These are the activations of a small neural network, seen along a few directions. Each row is one input.
Each table varies a few parts of the input and shows all the possible inputs, shuffled.
Descriptions start from the smaller parts, as in this example, which fits no table here: one of 6 places along a line, together with either a single point or one of 9 places around a ring or (one of 3 separate values, together with one of 8 places around a ring).
Shared parts are said once, and a part with two or three values counts as separate values.
(in the rows, 128 means zero)

Other details of the inputs vary at random and push rows far along three fixed directions, the same in every table; ignore that.

Table:
R1: [173 125 145 111  89 154  81 144 103  98 122 124 133 107]
R2: [112 116 159 123 111 162 142 116 192 192 132 122  93 201]
R3: [146  56 124 172 161 132 165 133  82 133 193 144  78 160]
R4: [ 80 171 120 160 226 100 124 131 192 128  90 112 115 103]
R5: [146  85 113 160 149  62 109 150 113  86 142 137 130  87]
R6: [151 135 114  93  70 156 126 115 117 110  97 141 115 115]
R7: [150 115 104 121  95 136 123 126 106 108 184 142 144 134]
R8: [167 137 128 111 125 180 113 122  77  99 120 137 113  90]
R9: [103 156  79 144 185  83 128 147 119  78 113 156 139  47]
R10: [114 154  91 152 163  37 140 120  98  57  86 155 151  55]
R11: [ 75 187 119 144 173  96 137 116 199 151  96  53 139 133]
R12: [114  96  79 173 156  39 120 138 116  64 120 123 130  77]
R13: [166  96 134  99  80 135 133 131 109 154 151 168 115 132]
R14: [139  82 103 208 173  95 156 123 168  85 174 110 107 165]
R15: [110 133 182 152 130 163 142 112 158 176 142 124 109 219]
R16: [ 86 151 162 124  86 186 109 136 169 189 126  79 129 181]
R17: [ 77 166 166 121  96 157 148 120 136 207 139 127 143 184]
R18: [172 109 145 134 111 116 132 127  69 108 153 178 133 126]
R19: [150  69 115 194 150 173 149 128 115 111 181 151  79 180]
R20: [ 86 179 149  70  89 140  74 145 140 170 111 115 158 113]
R21: [124 195 141  66 110 132  99 131 138 170 127 104 172  98]
R22: [150 116 153 121  98 130 144 113  65 128 145 153 131 130]
R23: [ 88 160 143 105 144 162 123 143 135 190 147 137 116 155]
R24: [130  55 116 151  91 126 174 119 123 167 173 146  81 198]
R25: [119 163 161 108 120 162 131 113 159 181 133  62 131 160]
R26: [149 104  91 135 123 144 132 137  57  98 161 165 105 122]
R27: [111 177 135  79  75 171 121 119 164 156  84 127 137 113]
R28: [152 140  95  95  85 130 112 120  82 100 154 131 149 110]
R29: [157 150 106 127 151 101 100 127 145  57 126 129 140  94]
R30: [106 126 150  93  93 134 153 116 145 208 126 116 116 142]
R31: [144 157 149 118  80 180 121 115  99 109 120 152 142 139]
R32: [ 90 170 127  91  80 138  88 144 127 148 113 116 164  94]
R33: [101 131 142  93 100 131 134 127 164 192 134 146 116 157]
R34: [109 118 146 128 132 125 151 113 145 193 175  80 125 175]
R35: [ 97 201 143 132 183  71 134 106 152  98  43 100 158  47]
R36: [147  15 123 161 133 146 140 152 116 120 158 125 126 197]
R37: [152 111 107  85 137 192 121 150  79 111 113 160 151 114]
R38: [194  91 131 121  95 143 128 124 118 103 132 161 104 125]
R39: [ 78 149 133 162 185  73 105 140 204 118  89  86 128 114]
R40: [165 117 140 111  87 150  94 131  90  86 117 111 128  97]
R41: [169 150 133 112 133 178 102 135  97 113 120 147 120  97]
R42: [149 106 127 105  87 120  97 134  73 102 136 128 139  83]
R43: [ 95 202 159  79 108 130 108 124 123 160 101 150 162 117]
R44: [162 148 139 149 157  95 123 120 114  69  94 150 141  82]
R45: [199 136 125 109 109 143 100 131 104  76 144 130 140 104]
R46: [ 83 160 136 139 198 105 141 148 156 184 124 114 121 116]
R47: [ 83 169 102 102 125  82 135 130 170 138  82 141 150  64]
R48: [ 87 130 110 188 202 119 154 120 163 142 114  97  92 147]
R49: [133 166 145  74  92 149 125 112 143 147  76 113 130  91]
R50: [154 121 114 120  77 149  92 133  89  75 114 119 127 111]
R51: [ 91 123 123 158 185  71 140 126 190 154 165 104 129 160]
R52: [173  56 101  98 106 146 146 138 106  97 111 173 139 129]
R53: [119  57 115 198 220  68 184 131 144  93 112 141 140 155]
R54: [150  49 125 141 136 168 159 134 135 157 181 111 135 228]
R55: [112  98 123 219 187  75 177 107 147  96 123 117 100 166]
Each input here is: one of 5 separate values, together with either a single point or (one of 2 separate values, together with one of 5 places around a ring).
Q: Changing only the choice among 5 separate values turns R18 into R5. The same change can be made to R53. Which row results?
A: R36
Q: Which other rows does R19 become when the place on the ring of 5 takes its other values? List them by row number.
A: R4, R8, R41, R48
Q: Which other rows does R26 become when the choice among 5 separate values takes its other values? List them by row number.
A: R10, R12, R24, R28
Q: Which other rows does R55 become when the choice among 2 separate values takes its other values? List them by row number.
A: R10
Q: Which other rows does R28 become when the choice among 2 separate values takes its other values? List them by row number.
A: R11
Q: Which other rows agree with R6 in the choice among 5 separate values? List them by row number.
A: R2, R13, R24, R27, R30, R33, R38, R47, R49, R52
